These are the activations of a small neural network, seen along a few directions. Each row is one input.
In each table, some parts of the input vary, and every possible input appears once, in random order.
Descriptions start from the smaller parts, as in this example, which fits no table here: line(6) and (point or line(11) or (values(2) and ring(8))).
Shared parts are said once, and a part with two or three values counts as separate values.
In the rows, zero is written as 128.

Table:
r1: [124 184 139 202 105 129  58 109 121  94  81]
r2: [137 143 103  49  95 123 100 141 122 190 153]
r3: [104 106 168 210 177 102 118 109 126  75  83]
r4: [100 116 155 214 164  94 122  84 146  70  90]
r5: [158 155 123  75 106 190 124 148 164 190 139]
r6: [133 105 139  49 166  92 165  89 116 143 179]
r7: [151  65  93 153 103 113 222 146 102 132 171]
r8: [107  64 115  65 141 129 185 136 140 129 163]
r9: [170 148  52 132  49 141 167 173  91 155 129]
r10: [123 182 158 197 113 132  64 131 103  95  74]
r11: [115  86 117  81 167 153 186 150 153 134 169]
r12: [129 189 126 209 110 132  60  98 123  86 100]
r13: [153 159 125  38 106 125  90 114 102 183 154]
r14: [127  98 149  85 155 159 199 127 180 154 165]
r15: [119 181 164 195 112 131  65 149  92 101  71]
r16: [ 94 104 178 209 173  93 125 119 118  81  73]
r17: [115  82 127  60 149  91 176 120 133 148 177]
r18: [120 124 144 216 167  91 115  90 156  54 110]
r19: [146 140  97  68 118 185 107 173 142 175 144]
r20: [133 129  86  52  85 155 111 154 129 170 136]
Changing only one part turns r12 into r18. The same change can be made to r9. Which row results?
Answer: r7
What is each input in this table made of?
Answer: values(2) and (point or line(4) or line(5))
Change only the line(5) part in r13. List by row number the other rows that result.
Answer: r2, r5, r19, r20
Change only the values(2) part in r14. List by row number the other rows that result.
Answer: r5

Table:
r21: [105 113 141 185 161 123 104 117 159  85  99]
r22: [148  92  93  97 106 151 197 165 135 157 165]
r23: [118  96 102  60 147 153 164 133 170 155 164]
r24: [137 138 124 212 104  90 118 110 103  93 106]
r25: [130  88  89  72 131 151 185 148 150 154 159]
r26: [112 150 186 185 157 131  93 108 113  96  88]
r27: [ 92 134 170 166 150  93  78 115 122  96  82]
r28: [122 133 145 206 117 112 118 131  86  93  92]
r29: [144 105 133  75 148 169 171 145 164 159 169]
r30: [111 131 151 181 143 101  97 132  99  89  93]
r31: [118 119 122 224 118 132 154 129 129  83  95]
r32: [127 132 132 185 132  85  96 103 111  83 106]
r33: [147 109 108  76 102 128 177 158  98 169 154]
r34: [129 210 130 199  70 175  21 145 112 120  57]
r35: [146 117  94  56 115 105 161 127 127 161 166]
r36: [140 125 146  58 149 149 146 138 130 176 162]
r37: [155 189  81  57  54 194  75 168 126 200 130]
r38: [104 142 147 177 140  81  77  85 134  84 107]
r39: [156 119  89  79  88 111 180 133 116 163 169]
r40: [107 119 139 193 139 121 128 135 140  67 103]
r41: [127 118 103  43 132 112 135 108 141 166 174]
r42: [148 138 123  62 138 141 152 107 142 165 178]
r43: [122 133 172 201 159 138 121 125 158  84  99]
r44: [139 158 169 189 152 117  90  89 132  93 105]
r45: [127 107 112  52 131 132 156 145 106 164 153]
r46: [115 110 127  38 144 131 134 131 124 170 153]
What is each input in this table made of?
Answer: values(2) and (point or (values(3) and line(4)))
Changing only the values(2) part turns r21 into r23. The same change can be made to r28. Which row results?
Answer: r33
Change only the values(2) part in r29. List by row number the other rows that result.
Answer: r43
Change only the values(2) part in r46. List by row number the other rows that result.
Answer: r27
Change only the values(3) part in r30. List by row number the other rows that result.
Answer: r32, r40

Table:
r47: [137 100  95   6 124 123 153 127 129 201 178]
r48: [129 172 153 132 122 156  91 150 127 137  91]
r49: [126 143 126 132 132  99  96  89 138 107 130]
r50: [149 119 139 166 147 105 152 118 121 104 136]
r51: [ 96 120 177 138 162 129 137 132 139 102 114]
r52: [ 95  88 134 163 140 118 157 144 125 103 105]
r53: [116 157 120 133 117 120  75 107 112 120 128]
r54: [154 160 133 154  90 127 117 150  92 130 104]
r55: [ 90 106 158 130 150  90 121 108 106 107 109]
r56: [135 142 110 154  98 142 107 169 116 125  87]
r57: [148 105 116  11 131 176 165 139 151 193 177]
r58: [126 117 103 168 119 132 135 119 153 107 119]
r59: [141 156 112 165 106 135 123 119 102 118 131]
r60: [117 167 140 142 130 161  92 125 143 121 127]
r61: [124 113 145 132 160  93 101  99 125 111 120]
r62: [118 114 153 158 134 100 168 130 102  92 126]
r63: [123 146 147 145 142 147 116 100 165 121 122]
r64: [149 107  89  43 106 136 196 151 120 199 196]
r65: [146  92  72  34 113 150 189 163 141 188 175]
r66: [131 130 163 143 175 135 127 119 156 114 119]
r67: [123 138  99 163 106 144 107 144 134 110 125]
r68: [125 148 144 126  99 116  66 129 100 146  93]
r69: [125  92 125 170 151 122 138 136 146 109 123]
r70: [149 143 118 166 119 115 145 102 129 106 136]
What is each input in this table made of?
Answer: values(4) and (point or line(5))
Changing only the values(4) part turns r61 into r50. The same change can be made to r68. Which row results?
Answer: r54
Change only the line(5) part in r69. List by row number the other rows that result.
Answer: r52, r56, r58, r67
List by row number the other rows that have the values(4) part in common with r51.
Answer: r48, r57, r60, r63, r66

Table:
r71: [136 121 123  84 119 130 157 145 119 155 140]
r72: [115 166 141 133 103 110  64 109 107 123 103]
r73: [145 121 117 103 118 145 153 135 133 149 156]
r74: [138 178 134 189 107 145  74 135 119 115  90]
r75: [132 113 117  83 125 129 147 147 120 153 145]
r76: [131 117 106  90 134 133 135 131 137 148 148]
r77: [137 126 118  91 119 137 155 140 126 151 145]
r78: [135 115 109 100 130 135 136 122 145 151 151]
r79: [ 94  85 194 158 216 101 154  97 164  73 124]
r80: [110  68 142 223 173  63 194 104 124  47 123]
r81: [130 114 112  84 130 130 140 141 125 151 150]
r82: [132 176 139 162 110 129  66 108 106 112  93]
r83: [125 170 129 190  86 163  73 155 123 115  72]
r84: [133 122 112 102 122 142 144 123 144 148 151]
What is each input in this table made of?
Answer: values(2) or line(4) or ring(8)
Start at r73 and move only the ring(8) part, one step at a time. The first step leads to r84. Which rows follow, in order?
Answer: r78, r76, r81, r75, r71, r77
